These are the activations of a small neural network, seen along a few directions. Each row is one input.
Each table varies a few parts of the input and shows all the possible inputs, shuffled.
Descriptions start from the smaller parts, as in this example, which fits no table here: one of 2 separate values, together with either a single point or one of 11 places around a ring or (one of 4 places along a line, together with one of 8 places around a ring).
Shared parts are said once, and a part with two or three values counts as separate values.

Other details of the inputs vary at random and push rows far along two fixed directions, the same in every table; ignore that.

A family of inputs:
row 1: [ 3  9  0 -2  4  1 -3  0  1  7 -2 -3 -1 -5  2]
row 2: [ 2  7 -2 -3  5  4 -2 -2 -2  2 -3 -3  1 -4  1]
row 3: [ 2  9  0 -1  4  2 -4  0  1  7 -2 -3 -1 -5  3]
row 4: [  2   4  -2   0   2   5 -10  -4   1  -1   3   1  -6  -6   0]
row 5: [ 4  8  0 -1  6  2 -2 -1  1  5 -3 -2 -1 -5  4]
row 6: [ 2  8 -1 -2  5  0 -2 -1  0  6  0 -2  0 -6  1]
row 7: [-1  3  0 -1  5  2 -4 -3 -1  3 -4 -4 -7 -6  5]
row 8: [-1  4  0 -2  4  3 -3 -2 -1  1 -4 -4 -7 -6  6]
row 9: [-4  3 -2 -2  0  5 -5 -2  2  2 -3 -4 -6 -5  2]
row 10: [ -6 -11   0  -8  -5  -4   9  -1  -2 -10   6   6   3   2  -4]
row 11: [  4   3  -3   2   1   4 -10  -4   1   0   1   0  -6  -5   0]
row 12: [-5  4 -2  0  1  5 -5 -3  2  2 -2 -5 -5 -5  2]
row 13: [-2  3  0  0  4  2 -3 -3 -1  1 -2 -4 -6 -5  5]
row 14: [ 0 -6  2 -6 -1 -6 10  2  0 -5  6  7  7  4 -7]
row 15: [ -2 -12   2  -8   0  -7  11  -1  -5 -11   6   8   3   2  -1]
row 16: [-2  7 -1 -3  4  4 -3 -1  1  2 -3 -2  0 -5  0]
row 17: [-3  2  0 -1  2  5 -5 -1  4  5 -1 -6 -6 -5  1]
row 18: [-1  2 -1 -1  2  2 -6 -1  1  6 -2 -5 -6 -6  4]
row 19: [  1 -14   3  12 -14 -10  13  10  -2 -10   2  10  15  20  -8]
row 20: [ 1  8  1 -2  5  3 -4 -1  4  7 -2 -4 -2 -5 -1]
row 21: [ -3 -13   0  -8  -3  -5  10  -4  -5 -10   6   6   4   3  -4]
row 22: [ 3  9  0  0  7  3 -3  0  1  5 -4 -2 -1 -5  5]
row 23: [  7   0   7  44 -22  -3  -7  18   3   5 -15  -3  12  35   4]
row 24: [ 2  8 -1 -3  7  5 -4 -3 -1  4 -3 -4  0 -5  2]
row 25: [ -3 -12   0  -7  -2  -5  10  -3  -6 -10   7   5   4   3  -4]
row 26: [-2  4 -2 -2  2  5 -4 -5 -2  1 -2 -5 -5 -4  3]
row 27: [-4  1 -2 -2  0  4 -5 -3  2  2 -3 -4 -5 -5  1]
row 28: [ -3 -13   2  -8  -3  -7   9   1  -3  -8   8   7   4   2  -2]
row 29: [ 1  7 -1 -1  5  2 -4  0  4  8 -3 -4 -3 -3 -1]
row 30: [ 2  8 -2 -2  6  4 -4 -3 -1  5 -4 -4  0 -4  1]
row 31: [-2  3 -1 -1  2  2 -4 -1  0  4  0 -5 -5 -6  3]
row 32: [ -4 -12   1  -8  -3  -5  10  -3  -5 -11   7   6   4   4  -3]
row 33: [-3  2 -1  0  2  4 -5 -1  4  6 -2 -6 -8 -3  1]
row 34: [  6   3   8  56 -27   3 -20  18   6  11 -22 -12   3  36  10]
row 35: [  5 -22   2  10 -18 -12  11   6  -3 -18  11  17  11  19  -9]
row 36: [ -1 -12   2  -7  -1  -7  11  -1  -4 -10   6   7   3   2  -1]
row 37: [ -1  -8   0 -10  -2  -6  13   1  -3 -10   6   9   8   1  -8]
row 38: [  4   5  -3   0   2   5 -10  -4   1   0   1   0  -7  -7   1]
row 39: [-1  8 -1 -3  4  4 -3 -2  2  3 -3 -3  0 -6 -1]
row 40: [  7   0   5  31 -18  -6  -4  15   4   7 -10  -1   9  25   3]
row 41: [ 4  7 -1  0  6  2 -2  0  0  5 -4 -1 -1 -4  4]
row 42: [  3 -11  -1  -5  -4  -5   4  -2  -2 -12  10  11   3   0  -6]
row 43: [ 4  9 -1  0  6  3 -3  0  1  5 -5 -2 -2 -4  5]
row 44: [ -2 -12   1  -8  -4  -7  10   1  -3  -8   8   6   4   1  -3]
row 45: [ -2 -13   2  -8  -3  -8  10   0  -3  -8   8   6   5   1  -3]
row 46: [ 1  7 -2 -3  7  4 -2 -3 -2  2 -1 -3  1 -5  1]
row 47: [ 1  8 -1 -3  5  2 -3  0  3  7 -2 -3 -2 -3 -1]
row 48: [ 2  8  0 -2  5  1 -3 -1  2  7 -1 -3  0 -6  2]
row 49: [ 0 -7  1 -6  0 -7 11  1  0 -5  8  7  7  4 -8]
row 50: [ 3 -7  0 -4  1 -7 13  1 -3 -7  6  9  8  3 -2]
row 51: [-3  2 -1 -3  2  4 -3 -1  3  4 -1 -5 -7 -4  0]
row 52: [-1  7 -2 -2  4  3 -4 -1  2  4 -4 -2 -1 -5 -1]
row 53: [-4  3  0 -1  2  5 -5 -1  3  5 -1 -5 -7 -4  2]
row 54: [-4  3 -1 -1  1  5 -6 -3  3  2 -3 -5 -5 -5  2]
row 55: [ -4 -13   0  -7  -3  -5  11   0  -1  -8   9   5   2   3  -6]
Description of these inputs: one of 5 separate values, together with either a single point or (one of 2 separate values, together with one of 5 places around a ring).
Question: The inputs of row 48 and row 1 match in every part but the choice among 5 separate values. If row 45 is changed in the same way as row 48 into row 1, which row does it become?
Answer: row 44
Question: Which other rows does row 55 become when the place on the ring of 5 takes its other values? List them by row number.
Answer: row 12, row 13, row 25, row 31
Question: Which other rows does row 36 become when the choice among 5 separate values takes its other values? List them by row number.
Answer: row 7, row 8, row 13, row 15
Question: Which other rows does row 46 become when the choice among 2 separate values takes its other values? List them by row number.
Answer: row 25
Question: Which other rows does row 41 become when the choice among 5 separate values takes its other values? List them by row number.
Answer: row 5, row 22, row 43, row 50
Question: Which other rows does row 28 become when the place on the ring of 5 takes its other values? List them by row number.
Answer: row 10, row 15, row 32, row 53

A family of inputs:
row 56: [ -4   5  -6 -22  10   4  -5  -7   9   4   6   2 -13 -25  -4]
row 57: [  2 -26   2  23 -26  -7   2   6  -8 -12  -1   3   5  27   2]
row 58: [ -3  -9  -8 -48  18  -2   9 -18  -2  -5  25   9 -11 -31 -12]
row 59: [ 17 -19   3   2 -10 -21  23   8 -11 -14  11  20  23  19  -7]
row 60: [ -2 -34   6  -3 -16 -18  24   6   1 -23  22  21  10  19 -17]
row 61: [  8 -24   7  -6  -4 -21  33   6 -11 -26  18  27  23  18  -9]
row 62: [ -7  -8  -4 -42  15  -2   5 -16  -2  -6  26   4 -10 -29 -10]
row 63: [ -3  20  -3  -7  14  14 -10  -8   3   6  -2  -8  -4 -12  -3]
row 64: [ -5 -11  -9 -51  23  -1  16 -20   1 -12  25  14 -12 -32 -15]
row 65: [  0 -22  -1  -6 -15 -17  27   8  -3 -20  11  24  26  17 -20]
row 66: [-14  15   1 -11  11   5   4   3   5  20 -14 -17  -6 -14   9]
row 67: [ -7  28   4  24   7  15 -18  10  12  35 -32 -34 -13   6  18]
row 68: [-11  -6  -8 -32  12   5   3 -17  -6 -12   6   3 -11 -28   3]
row 69: [  7  28  -7  14   4  15 -24  -1   5  23 -14 -18  -6  -4   1]
row 70: [-10 -10  -5 -36  13   4   3 -21 -13 -13  16  -2 -13 -26   2]
row 71: [ -6  28   5  23   5  12 -21   7   8  41 -30 -36 -11   3  18]
row 72: [  3 -17   5  46 -28  -1  -6  13   0  -8 -14   0   2  39   7]
row 73: [ 15  29   4  27   4   9 -25   5   0  22 -16 -16  -5   0  17]
row 74: [ -8   6  -2 -15   7   4  -8  -6   8   3   6  -3 -13 -23  -1]
row 75: [ 18  -7   8  34 -15 -12   8  18  -1  -6  -7  14  18  36   1]
row 76: [  7 -15   8   9 -11 -19  21  13  -6 -15   6  21  24  18  -2]
row 77: [-13   3  -4 -15   7   9  -8 -13  -4  -7   0  -6 -14 -22   9]
row 78: [-11   0  -4 -18  13  11  -5 -17  -6  -9   4  -5 -18 -19   7]
row 79: [  3  28  -2  19   2  16 -27   0   5  22 -12 -21  -5  -2   4]
row 80: [  9  -8   3  33 -21  -5   5  16   4  -5  -7   8  19  38 -11]
row 81: [ 15  -3   7  36 -19 -13   3  21   1  -1 -12  12  20  30   5]
row 82: [ -2  30  -1  20   0  16 -27   4  10  19 -19 -16  -3  -4   6]
Question: The inputs of row 71 and row 67 match in every part but one. If row 69 is changed in the same way as row 71 into row 67, which row does it become?
Answer: row 80
Question: What is each input in this table made of?
Answer: one of 3 separate values, together with either a single point or (one of 2 separate values, together with one of 4 places along a line)
Question: Which other rows does row 59 become when the choice among 2 separate values takes its other values? List them by row number.
Answer: row 73
Question: Which other rows does row 68 become when the choice among 2 separate values takes its other values? List them by row number.
Answer: row 77
